Each row below holds a small network's activations on one input, seen along a few directions.
Each table varies a few parts of the input and shows all the possible inputs, shuffled.
Descriptions start from the smaller parts, as in this example, which fits no table here: one of 6 places along a line, together with either a single point or one of 9 places around a ring or (one of 3 separate values, together with one of 5 places around a ring).
Shared parts are said once, and a part with two or three values counts as separate values.

Other details of the inputs vary at random and push rows far along three fixed directions, the same in every table; ignore that.

A family of inputs:
R1: 4, 11, 86, 20, -46, 0, -40, 19, -8, -23, 14
R2: 61, 18, -49, 28, -4, 76, 9, 0, 12, -48, 20
R3: 36, 26, 43, 28, -30, 57, -12, -21, 10, -50, 15
R4: 53, -29, -42, 6, -1, 44, 12, -10, 14, -36, -3
R5: 23, 2, -38, 12, -11, -22, -11, 6, 11, -9, 24
R6: -45, 6, 42, -49, 29, 19, -3, -13, 1, 11, -46
R7: -15, -5, 42, 20, -15, -39, -31, 9, 7, 11, 16
R8: -19, 6, 86, 26, -36, -64, -29, -2, 10, 2, 20
R9: 39, -3, -83, 20, -16, 0, -10, 17, 16, -23, 20
R10: 33, 27, 54, 17, -20, 28, -18, 11, -2, -27, -22
R11: 14, -24, -52, 71, -44, -51, 20, 25, -11, -28, 71
R12: -73, -21, 24, -32, 40, -72, 16, -3, -24, 41, -15
R13: -43, 13, 66, -44, 39, 15, 8, -20, -4, 39, -67
R14: -14, -9, 30, 40, -30, -68, -10, 24, -30, -2, 10
R15: -19, -5, -13, 1, 23, 20, 17, -33, -2, 6, 5
R16: -38, -6, -23, -43, 26, -16, 25, -16, 7, 34, -11
R17: 1, 5, -74, -44, 25, 43, 16, -16, 23, 11, -27
R18: -30, -43, -69, 46, -49, -112, 20, 37, -16, 14, 54
R19: -19, -18, -61, -37, 52, 1, 38, 8, -9, 53, -22
R20: 52, 11, -77, -13, 23, 34, 27, 12, -1, -12, -4
R21: 23, 1, -16, 4, -6, 16, -13, 26, -10, -20, 12
R22: 4, 15, 60, 10, -18, -23, -2, 3, -14, 11, -7
R23: -44, -21, -22, 16, 33, -26, 28, -14, -14, 28, 10
R24: 1, 36, 49, -66, 33, 77, -10, -27, 12, -10, -47
R25: -42, -21, -87, -52, 46, -28, 40, -19, 9, 51, -7
R26: 24, 21, -3, -23, -5, 66, -9, -1, 21, -9, -7
R27: 53, -9, -46, 64, -50, -34, -11, 51, -26, -28, 53
R28: -57, -25, 7, -6, 26, -95, 21, 4, -34, 46, 0
R29: -28, -39, 110, 19, -37, -44, -25, -30, -17, 6, -1
R30: 3, 7, -31, -27, 20, 28, -1, -9, 30, 0, -20
R31: 40, 13, -9, 7, -14, 37, -24, 10, 29, -19, 15
R32: -51, -4, 8, -21, 56, 19, 19, -46, -6, 34, -23
R33: 13, 29, 57, -16, -16, 55, -28, -15, 24, -4, -17
R34: 17, 27, 84, 18, -37, 20, -42, 11, -8, -44, -12
R35: 43, 4, -52, -2, 16, 38, 14, 24, 0, -5, -2
Description of these inputs: either one of 2 separate values or one of 6 places around a ring or (one of 3 separate values, together with one of 9 places along a line).
Which other rows belong to the same alternative as R15? List them by row number.
Answer: R2, R3, R11, R23, R32
A walk changes only the place on the line of 9. It starts at R7 and steps to R31. List the rest of the walk in order.
Answer: R33, R26, R1, R21, R27, R35, R19

A family of inputs:
R36: 47, 18, -14, 45, -28, 10, -16, 31, 3, -36, 31
R37: 12, 42, 52, -1, -11, 38, -17, -1, 5, -28, -15
R38: 22, -9, 11, -1, -1, 12, -11, 0, 5, -11, -8
R39: -25, 5, 18, -16, 5, -3, -10, 3, -2, 7, -8
R40: 39, -13, -78, -1, 18, 12, 23, 9, -2, -1, 6
R41: 43, 28, 57, 21, -42, 22, -18, -1, -5, -38, -1
R42: -20, -6, -45, -32, 62, 0, 29, -7, -6, 36, -19
R43: 13, -30, -54, 5, -4, -17, 11, 15, -4, 7, 8
R44: 33, 22, -16, -52, 24, 103, -7, -13, 22, -23, -41
R45: 63, 8, -30, 4, -12, 57, -21, 14, 14, -44, 9
R46: -36, -18, -31, -13, 16, -33, 14, -15, 18, 42, 6
R47: 10, -2, 3, -13, 0, 25, -13, 5, 6, -6, -8
R48: -23, -24, 77, 80, -42, -44, -13, -21, -22, -25, 31
R49: -24, -38, -5, 26, -31, -90, 8, 18, -22, 6, 25
R50: -35, 9, 14, -38, 20, 2, 7, -37, 22, 20, -21
R51: -6, 7, 91, 42, -24, 35, -9, -35, -3, -29, 27
R52: 58, 15, -70, 30, -30, 6, 10, 23, -13, -35, 33
R53: 48, 13, -29, 45, -43, -7, 0, 28, -13, -25, 33
R54: -45, 12, 66, -31, 12, 3, -7, -37, 25, 31, -28
R55: -21, 2, 37, -6, 7, -11, -11, -24, 26, 17, -4
R56: -13, -29, -86, -30, 47, -14, 43, 1, -8, 45, -13
R57: 21, 29, -36, -56, 60, 89, 18, -18, 10, 15, -45
R58: -32, 3, 5, -38, 35, 16, -5, -6, 2, 25, -25
R59: 40, 29, 45, 18, -26, 42, -43, 9, 8, -42, 7
R60: 19, -15, -109, 36, -10, -34, 22, 45, -8, 1, 45
R61: -44, -10, 80, 2, -23, -55, -19, 0, -13, 1, -2
R62: -33, -3, 72, -35, 17, 7, -6, -22, 2, 20, -45
R63: -35, -17, -11, -33, 35, -21, 32, -11, -10, 42, -28
R64: 1, 0, -19, 39, -28, -39, 3, 33, -11, -5, 31
R65: -77, -29, 7, 4, 0, -109, 6, 13, -26, 32, 20
What is each input in this table made of?
Answer: either one of 2 separate values or (one of 4 places along a line, together with either a single point or one of 6 places around a ring)
A walk changes only the place on the line of 4. It starts at R61 and steps to R44. List the rest of the walk in order.
Answer: R47, R45

A family of inputs:
R66: 44, -3, -98, 1, 2, 27, 18, 30, 0, -3, 8
R67: -15, 23, 43, -51, 41, 63, -11, -11, 8, 2, -58
R68: 31, -15, -67, 4, 11, 44, 20, -10, 5, -25, 11
R69: 25, 21, 49, 19, -29, 17, -30, 19, -3, -28, 0
R70: 0, -2, 3, 4, -11, -38, -4, 19, -12, 2, 7
R71: -35, -23, -2, 38, -21, -65, 17, 2, -24, 11, 43
R72: -47, -14, 33, 1, -4, -78, 0, 13, -21, 23, -4
R73: -38, 8, 86, -19, 17, -14, -12, -3, -6, 32, -31
R74: -47, 4, 51, -46, 11, 10, -19, -29, 22, 31, -34
R75: 0, -7, -63, -21, 17, -12, 25, 12, -7, 25, -13
R76: -1, 1, 30, 11, -9, -20, -16, 20, -9, 0, 7
R77: -31, 0, -4, -24, 8, -14, -12, -11, 21, 17, 7
R78: 38, 32, 34, 1, -28, 39, -26, 10, 1, -40, -17
R79: -12, 8, -22, -19, 46, 40, 20, -28, 18, 13, -24
R80: 44, 30, 34, -5, -6, 53, -26, 9, 7, -23, -12
R81: 22, -32, -38, 57, -35, -33, 3, 6, -13, -24, 50
R82: 4, 7, 30, 53, -40, -22, -10, -2, -7, -21, 35
R83: -20, -7, -24, -37, 35, -26, 17, 3, -8, 31, -17
R84: -8, -30, -33, 18, 0, -15, 25, -3, -8, 1, 21
R85: -38, -21, -1, 1, 15, -23, 28, -14, -10, 24, 8
R86: -15, -7, -38, -34, 32, -19, 23, 5, -7, 32, -18
R87: 31, 11, 40, 29, -61, -13, -31, 6, 31, -30, 25
R88: 35, -7, -48, -3, 19, 56, 8, -28, 7, -16, -6
R89: 32, 25, 5, 22, -9, 46, -9, -15, 13, -31, 10
What is each input in this table made of?
Answer: either one of 3 separate values or one of 9 places along a line or (one of 2 separate values, together with one of 6 places along a line)
A walk changes only the place on the line of 9. It starts at R79 and steps to R89. List the rest of the walk in order.
Answer: R82, R71, R85, R84, R68, R81, R88
Which other rows belong to the same alternative as R77? List them by row number.
Answer: R74, R87
